A small network was shown many inputs. Here are its activations along a few directions, one row for each input.
Each table varies a few parts of the input and shows all the possible inputs, shuffled.
Descriptions start from the smaller parts, as in this example, which fits no table here: one of 4 places along a line, together with either a single point or one of 11 places around a ring or (one of 2 separate values, together with one of 8 places around a ring).
Shared parts are said once, and a part with two or three values counts as separate values.

Other details of the inputs vary at random and push rows far along two fixed directions, the same in every table; ignore that.

Table:
row 1: [84 -23 -9 10 -73 -8 19 18 45 -34 -17 20 -22 -22]
row 2: [-24 3 -3 5 40 3 -14 -14 -21 1 -3 -12 12 13]
row 3: [7 -7 -13 -31 -89 -5 12 -8 45 29 21 25 -35 -14]
row 4: [-22 6 -2 -10 15 2 -15 -10 -38 -20 -21 -6 15 3]
row 5: [-66 12 12 -26 -26 -6 16 -10 19 54 38 26 -10 -11]
row 6: [-12 17 -8 -17 20 32 -15 -5 -31 -18 -19 15 11 -8]
row 7: [57 -30 7 31 -26 -21 20 18 17 -5 -3 -26 -19 14]
row 8: [49 -21 1 23 -25 -11 18 23 16 -1 2 -24 -20 16]
row 9: [-64 15 -6 -48 -55 -6 -1 -24 4 33 11 30 -14 -10]
row 10: [-68 33 19 -11 52 7 1 0 -43 -2 1 19 36 -9]
row 11: [-20 34 2 -4 28 -6 -18 15 -14 -1 -10 -19 23 -3]
row 12: [-15 -7 7 -4 -30 -21 11 -20 51 19 22 31 -14 -20]
row 13: [46 -29 -1 33 12 -13 -4 -5 11 -13 -9 -25 -5 15]
row 14: [-50 11 3 -10 41 13 -12 -23 -6 17 12 12 11 -3]
row 15: [46 -7 -8 32 75 25 -18 11 -30 -35 -18 -34 21 20]
row 16: [51 -8 0 28 41 15 1 33 -25 -23 -8 -33 9 19]
Description of these inputs: either a single point or (one of 3 separate values, together with one of 5 places along a line).
Which other rows does row 15 become when the place on the line of 5 takes its other values? List them by row number. -> row 2, row 12, row 13, row 14
Which other rows does row 7 become when the choice among 3 separate values takes its other values? List them by row number. -> row 4, row 13

Table:
row 17: [14 -1 4 19 25 -5 -4 6 -2 -12 -9 -17 9 6]
row 18: [14 -2 2 20 25 -9 -5 10 -7 -1 -3 -32 5 17]
row 19: [-5 -15 2 2 -29 -19 10 -5 12 27 15 -14 -20 14]
row 20: [5 8 6 -3 -18 8 19 21 32 27 28 11 -11 -8]
row 21: [-3 -15 3 1 -28 -14 11 -9 18 15 8 1 -16 3]
row 22: [-13 14 -4 -15 6 12 -7 10 -48 -15 -18 -7 12 4]
row 23: [4 -3 4 -7 -25 13 22 15 19 26 26 13 -17 -1]
row 24: [15 1 -2 12 17 -4 -8 15 -15 2 -5 -38 4 20]
row 25: [-2 -12 12 16 -3 -23 14 -5 38 25 25 -2 -9 -1]
row 26: [-78 35 -3 -26 59 16 -31 -26 -40 3 -5 12 31 -7]
row 27: [20 -9 -12 4 15 16 -13 -9 -13 -21 -15 -4 0 8]
row 28: [28 -19 7 9 -40 -12 23 5 30 -4 6 17 -14 -7]
row 29: [18 4 10 18 23 -2 5 13 -1 -25 -9 4 17 -7]
row 30: [-97 43 4 -49 -8 -5 -8 -10 -30 31 10 21 16 -18]
row 31: [46 3 2 16 -2 0 3 24 -1 -36 -23 -3 8 -9]
row 32: [-4 -22 10 13 -9 -18 17 -10 26 24 23 0 -15 5]
row 33: [14 -9 -4 9 10 2 -4 9 -28 0 -7 -37 -2 26]
row 34: [23 4 -14 -2 13 17 -20 1 -6 -18 -15 -11 5 4]
row 35: [6 -2 -6 -7 -24 -2 -3 -15 36 4 3 21 -9 -17]
row 36: [1 -4 -1 -11 -47 -11 13 4 6 5 1 10 -13 -4]
row 37: [-10 5 1 9 50 10 -13 -15 0 -11 0 10 17 -8]
row 38: [18 10 0 7 8 -1 -3 19 -14 -23 -17 -9 12 -1]
row 39: [-28 2 -13 -31 -29 9 -9 -23 0 18 5 14 -13 -2]
row 40: [-29 8 5 -22 -35 -7 9 -4 -4 4 0 27 -3 -17]
row 41: [22 -8 -9 4 15 18 -12 -11 -9 -27 -19 6 3 -2]
row 42: [20 -16 -3 16 32 14 -5 -12 0 -19 -5 6 4 0]
Changing only one part turns row 27 into row 26. The same change can be made to row 21. Which row results? -> row 17
What do these inputs look like to the network? -> one of 2 separate values, together with either a single point or (one of 3 separate values, together with one of 4 places along a line)
A walk changes only the place on the line of 4. It starts at row 34 and steps to row 26. List the rest of the walk in order. -> row 35, row 37

Table:
row 43: [62 -26 -9 28 -14 1 0 -1 41 -11 -5 -12 -21 13]
row 44: [-10 -3 5 -11 -67 -28 18 3 41 32 22 5 -21 -5]
row 45: [61 -2 -11 10 8 17 -11 16 5 -34 -24 -5 4 -12]
row 46: [62 -16 4 23 -28 1 22 27 23 -25 -9 9 -12 -6]
row 47: [-75 15 6 -30 -14 -14 -3 -34 33 49 29 25 -11 -19]
row 48: [-4 6 0 13 65 16 -21 -6 -24 -20 -16 -14 18 5]
row 49: [-17 16 5 7 64 13 -16 14 -68 -32 -26 -26 35 18]
row 50: [1 -18 -4 -17 -60 6 26 3 39 50 43 13 -39 6]
row 51: [-17 25 12 17 72 12 -7 24 -63 -24 -23 -24 36 13]
row 52: [-15 -8 -5 0 10 6 -9 -22 2 4 0 4 -6 11]
row 53: [-13 4 -5 -9 -6 -1 -2 -6 -14 -8 -3 7 2 -3]
row 54: [69 -27 -8 18 -18 21 17 28 22 6 15 -17 -26 19]
row 55: [-76 -2 19 -22 -22 -16 21 -31 10 48 35 37 -8 -14]
row 56: [53 -17 7 27 -27 -11 23 33 15 -7 -7 -19 -15 11]
row 57: [2 -6 -1 -2 -20 -17 2 4 -7 10 2 -14 -10 10]
row 58: [-4 -5 -5 11 57 21 -19 -17 -37 -24 -20 -11 14 21]
row 59: [-18 17 12 14 68 14 -5 22 -70 -26 -25 -23 32 17]
row 60: [-7 -18 -1 0 -46 -34 14 -17 61 42 33 6 -25 -6]
row 61: [10 -14 -4 -11 -60 -12 9 -2 21 19 6 -2 -27 -2]
row 62: [-87 21 20 -10 59 5 -3 -21 -40 19 12 20 29 -9]
row 63: [1 10 -7 -5 41 27 -20 0 -45 -34 -30 4 21 -8]
row 64: [-21 9 2 -13 16 10 -2 -4 -34 -24 -12 17 17 -5]
row 65: [24 -7 6 19 15 -9 1 2 27 -5 8 -5 5 -3]
row 66: [-64 28 4 -22 17 -14 -13 -7 -26 26 9 -5 14 -1]
row 67: [-64 29 -6 -47 -30 -1 -9 -27 22 34 15 40 0 -26]
row 68: [-3 0 9 -9 -65 -15 29 5 47 20 20 36 -22 -22]
row 69: [60 -32 -6 34 -9 -18 8 3 35 -5 3 -23 -15 12]
row 70: [-20 19 3 -9 22 9 -7 2 -22 -21 -9 16 22 -11]
row 71: [-4 3 0 14 62 16 -19 -8 -29 -22 -17 -14 16 7]
row 72: [66 -2 0 32 23 0 -4 36 -3 -35 -20 -40 12 13]
row 73: [5 -19 6 8 -5 -10 7 -9 14 2 11 6 -5 2]
row 74: [-6 -21 0 -7 -54 -16 12 -22 52 33 21 16 -35 -7]
row 75: [22 -8 -6 15 12 4 -9 -8 24 -4 -4 -7 -6 9]
row 76: [-79 0 4 -22 -18 -27 4 -36 19 54 34 19 -8 -7]
row 77: [52 -2 -11 16 5 7 -13 17 -1 -23 -21 -31 3 14]
row 78: [73 -34 1 40 32 5 2 10 -10 -44 -18 -23 5 18]
row 79: [17 3 3 8 -5 -10 2 19 5 -5 -3 -18 4 5]
row 80: [64 -19 -17 7 -37 12 0 4 18 -27 -18 5 -16 1]
row 81: [-57 15 -3 -36 7 16 -11 -24 -39 1 -8 28 10 -17]
row 82: [22 0 -7 6 -8 -2 -1 5 2 -17 -7 -2 0 -3]
row 83: [-3 -10 8 -13 -69 -13 33 -1 34 16 16 37 -26 -16]
row 84: [-27 22 13 4 28 -3 3 19 -24 3 -4 -10 17 3]
row 85: [-91 29 7 -43 -10 -3 -1 -22 -13 22 15 44 13 -23]
row 86: [-3 -1 -6 -16 -65 -22 12 -6 48 23 20 20 -22 -17]
row 87: [3 13 -4 4 63 37 -9 20 -34 -2 6 -18 17 16]
row 88: [10 5 -12 -12 -21 10 -7 -7 11 -8 -8 16 -3 -9]
row 89: [64 -22 -16 5 -38 12 3 1 14 -28 -19 5 -17 2]
row 90: [-68 3 2 -11 29 -11 -8 -30 -21 24 14 4 12 3]
row 91: [-5 11 -7 0 37 17 -22 1 -50 -23 -25 -23 20 18]
row 92: [-4 -16 15 5 -50 -24 29 -9 57 39 34 24 -24 -15]
row 93: [-62 35 -2 -28 16 1 -21 -13 -16 22 3 -2 17 -3]
row 94: [-63 24 12 -22 13 6 7 -5 -29 3 3 34 15 -15]
row 95: [14 0 7 -2 -50 -11 25 13 45 9 14 28 -16 -20]
row 96: [-82 34 3 -30 36 8 -23 -14 -52 14 -5 -1 24 -5]
row 97: [65 -7 -7 22 25 28 4 34 10 -4 9 -27 -5 16]
row 98: [56 -20 -4 19 -28 -18 6 20 12 -5 -6 -27 -17 15]
row 99: [24 10 7 10 0 2 11 22 16 -15 -3 12 5 -15]
row 100: [72 -2 -10 29 23 6 -9 25 0 -44 -23 -24 10 2]
row 101: [-96 21 11 -39 -15 -14 4 -20 -25 35 17 16 7 -3]
row 102: [42 -23 -6 2 -49 -6 9 5 11 -2 -6 -15 -24 6]
row 103: [-67 19 -7 -45 -38 2 -6 -31 8 30 12 42 -5 -20]
row 104: [68 -8 -8 24 17 10 -12 26 -12 -34 -28 -38 4 11]
row 105: [-21 12 2 -11 18 10 -5 -1 -30 -23 -11 17 18 -7]
row 106: [-87 34 2 -21 64 11 -28 -31 -21 19 4 10 25 -2]
row 107: [17 -14 -9 -17 -60 0 9 -8 26 5 1 24 -24 -18]
row 108: [-60 11 0 -29 21 27 4 -9 -35 34 27 9 1 11]
row 109: [-12 1 15 12 21 -5 9 -2 10 11 14 8 7 -8]
row 110: [-89 35 4 -43 -6 -9 -13 -19 -8 44 16 11 8 -18]
row 111: [54 -16 -10 17 1 5 1 10 -16 -40 -22 -14 -1 9]
row 112: [20 -27 -4 19 8 -12 4 -11 1 -3 1 -15 -5 15]
row 113: [24 -20 12 24 9 -2 16 3 6 -5 4 1 -3 2]
row 114: [79 -16 -9 31 32 34 4 37 -9 -20 -2 -32 -4 25]
row 115: [-12 10 8 19 89 14 -20 -2 -48 -32 -15 -13 39 8]
row 116: [-75 17 21 -19 -11 -20 15 -23 34 56 41 34 -1 -25]
row 117: [56 -22 -11 10 -38 0 3 6 9 -14 -14 -22 -18 17]
row 118: [-87 17 5 -22 53 11 -19 -34 -43 12 1 12 18 -1]
row 119: [4 -7 -1 13 5 -21 0 -9 32 17 15 -11 -3 0]
row 120: [-18 25 3 -10 28 7 -10 5 -12 -18 -6 14 25 -15]
row 121: [-7 23 -7 -5 70 32 -30 4 -56 -40 -34 -1 36 -9]
row 122: [-5 1 -5 14 61 20 -23 -12 -28 -21 -19 -12 16 17]
row 123: [-7 27 -11 -5 69 34 -33 0 -51 -40 -34 -1 38 -1]
row 124: [67 -7 -11 25 14 12 -14 20 -13 -36 -29 -38 5 20]
row 125: [10 -12 -3 -10 -59 -13 7 0 25 21 6 -3 -25 -4]
row 126: [45 -16 -9 9 -43 -10 9 7 26 -10 -2 1 -18 -3]
row 127: [63 -34 2 31 -13 -10 11 7 33 -14 2 -8 -12 7]
row 128: [-11 -12 12 -8 -68 -25 34 6 27 34 18 9 -28 0]
row 129: [66 0 7 40 27 0 7 44 -4 -30 -20 -37 10 12]
row 130: [20 6 -1 8 0 -16 -5 15 5 4 0 -25 0 6]
row 131: [9 -7 0 -3 -53 -29 10 4 28 27 15 -8 -23 2]
row 132: [18 -11 -2 5 -10 -12 2 7 -18 -4 -7 -21 -7 16]
row 133: [39 -16 1 12 -43 -16 14 19 24 0 1 -15 -16 8]
row 134: [-1 0 1 -18 -65 -17 16 -1 52 16 19 33 -17 -23]
row 135: [-14 8 -6 -11 -8 3 -11 -5 -12 5 -7 -9 2 8]
row 136: [6 -9 6 9 0 -13 4 -5 29 6 14 5 -1 -4]
row 137: [-5 -27 0 -9 -56 -15 15 -27 43 29 20 17 -37 -4]
row 138: [2 14 -7 -5 42 26 -21 1 -42 -34 -28 3 23 -10]
What do these inputs look like to the network? -> one of 6 places along a line, together with either a single point or (one of 3 separate values, together with one of 5 places along a line)
Changing only the place on the line of 6 turns row 65 into row 136. The same change can be made to row 72. Which row results? -> row 79
Changing only the place on the line of 6 turns row 137 into row 118. The same change can be made to row 101. Which row results? -> row 49
Which other rows does row 119 become when the place on the line of 6 takes its other values? List them by row number. -> row 60, row 69, row 76, row 90, row 112
A walk changes only the place on the line of 5. It starts at row 93 and steps to row 110. List the rest of the walk in order. -> row 130, row 72, row 129

Table:
row 139: [105 -1 -21 22 36 55 -13 45 -27 -61 -36 -24 10 12]
row 140: [-62 21 -2 -56 -68 4 10 -20 27 35 22 62 -15 -39]
row 141: [71 -35 12 36 -53 -27 39 24 79 20 29 -5 -35 -2]
row 142: [4 4 14 27 56 8 7 21 -8 5 12 -19 13 14]
row 143: [86 -17 -7 33 1 6 1 43 -29 -39 -33 -55 -4 33]
row 144: [-40 21 -3 -22 3 3 -8 12 -48 21 1 -28 7 19]
row 145: [-33 32 -3 -21 45 31 -18 -4 -51 -41 -27 33 37 -21]
row 146: [4 -6 18 25 17 -18 18 8 21 3 16 4 6 -4]
row 147: [-40 5 -8 -4 71 25 -30 -29 -42 0 -7 -14 17 20]
row 148: [-46 19 7 -12 1 -25 -8 -4 -38 -10 -20 -4 19 -4]
row 149: [-71 13 15 -23 -27 -18 23 -5 44 85 65 15 -18 -6]
row 150: [-14 -23 -15 -22 -64 -9 4 -32 60 64 42 6 -44 7]
row 151: [93 -46 -14 38 -4 3 -4 -3 28 -26 -15 -26 -22 18]
row 152: [-42 6 -2 2 70 1 -34 -41 -34 -22 -21 0 29 0]
row 153: [-79 17 9 -35 -41 -31 6 -15 -19 27 8 15 1 -8]
row 154: [-34 36 -1 -19 47 23 -23 -7 -44 -46 -33 33 40 -28]
row 155: [3 -1 2 -3 -27 -14 5 13 -21 -1 -11 -18 -5 8]
row 156: [84 -20 -15 -2 -86 15 21 22 62 -5 3 20 -40 -11]
row 157: [3 -2 20 27 18 -26 13 5 29 -1 9 4 10 -11]
row 158: [7 -23 -7 8 4 -7 -9 -31 13 -7 -3 3 -6 4]
What do these inputs look like to the network? -> one of 4 separate values, together with one of 5 places along a line
Changing only the place on the line of 5 turns row 147 into row 151. The same change can be made to row 143. Which row results? -> row 155
Which other rows does row 149 become when the choice among 4 separate values takes its other values? List them by row number. -> row 139, row 144, row 150
A walk changes only the place on the line of 5. It starts at row 157 and steps to row 146. List the rest of the walk in order. -> row 141, row 142, row 149
